These are the activations of a small network on made-up records, seen along a few directions, one row for each record.
Here are examples, each followed by its value of one field, GANAZ.
The word missing means that the record has no GANAZ.
Other fields move the rows too, some of them a lot.
(in the rows, 500 means zero)
Random noise pushes rows far along 2 fixed directions. That doesn't count. These rows show it; they differ only by the noise:
[433 534 569 660 398 566 567 502 455 756 514 580 519 419 476]
[559 593 644 647 507 606 537 422 501 694 462 486 577 410 576]
[630 606 684 623 570 601 452 394 552 625 475 450 615 398 631]
[523 665 632 723 473 716 841 366 376 860 297 435 534 445 557]

[374 454 537 618 326 476 403 584 500 708 645 669 502 411 413]
falaz
[470 467 641 651 352 505 552 521 463 767 558 656 490 404 415]
gakav
[465 465 602 617 397 475 371 547 536 661 638 648 535 389 461]
riza
[166 396 415 683 164 459 484 694 419 846 704 795 421 410 284]
repi
[700 645 759 662 606 642 466 346 571 642 446 422 646 374 677]
repi
[712 460 767 517 577 415 110 469 696 442 691 571 635 352 599]
falaz
[343 425 477 589 353 427 246 631 553 623 735 687 522 393 433]
vero
[413 446 404 449 466 431 330 581 537 422 616 538 499 501 474]
missing
[570 578 561 533 577 564 438 428 541 507 478 419 580 471 603]
missing
[656 536 754 620 510 546 490 414 535 664 499 531 571 390 552]
gakav
[456 505 560 600 418 510 418 516 512 673 577 572 529 420 498]
sozum
[510 516 620 624 459 525 462 490 515 670 552 578 551 400 514]
vero
[585 505 744 682 452 536 556 461 503 734 525 624 547 366 492]
geka
[762 540 818 595 637 500 159 412 706 474 635 521 686 321 674]
geka
[416 466 493 537 427 435 113 586 621 529 740 599 572 400 521]
sozum
[701 440 821 587 532 426 277 477 638 546 653 651 602 332 534]
riza

Here are new rows. What is GANAZ for each?
[540 461 716 670 411 493 506 509 509 725 582 678 530 363 450]
geka
[497 430 682 655 372 468 527 542 485 739 593 709 499 375 403]
riza
[510 459 630 599 441 466 396 531 537 638 612 633 539 388 478]
vero
[469 560 527 579 474 543 320 493 556 607 580 497 578 424 572]
sozum
[450 461 599 623 383 479 398 552 522 680 632 656 527 392 448]
riza
[655 597 802 733 505 640 734 363 458 806 382 531 564 377 553]
geka
[686 498 806 633 539 495 355 443 610 600 594 602 611 337 566]
geka
[454 540 443 514 482 570 745 471 397 571 363 450 446 563 471]
missing
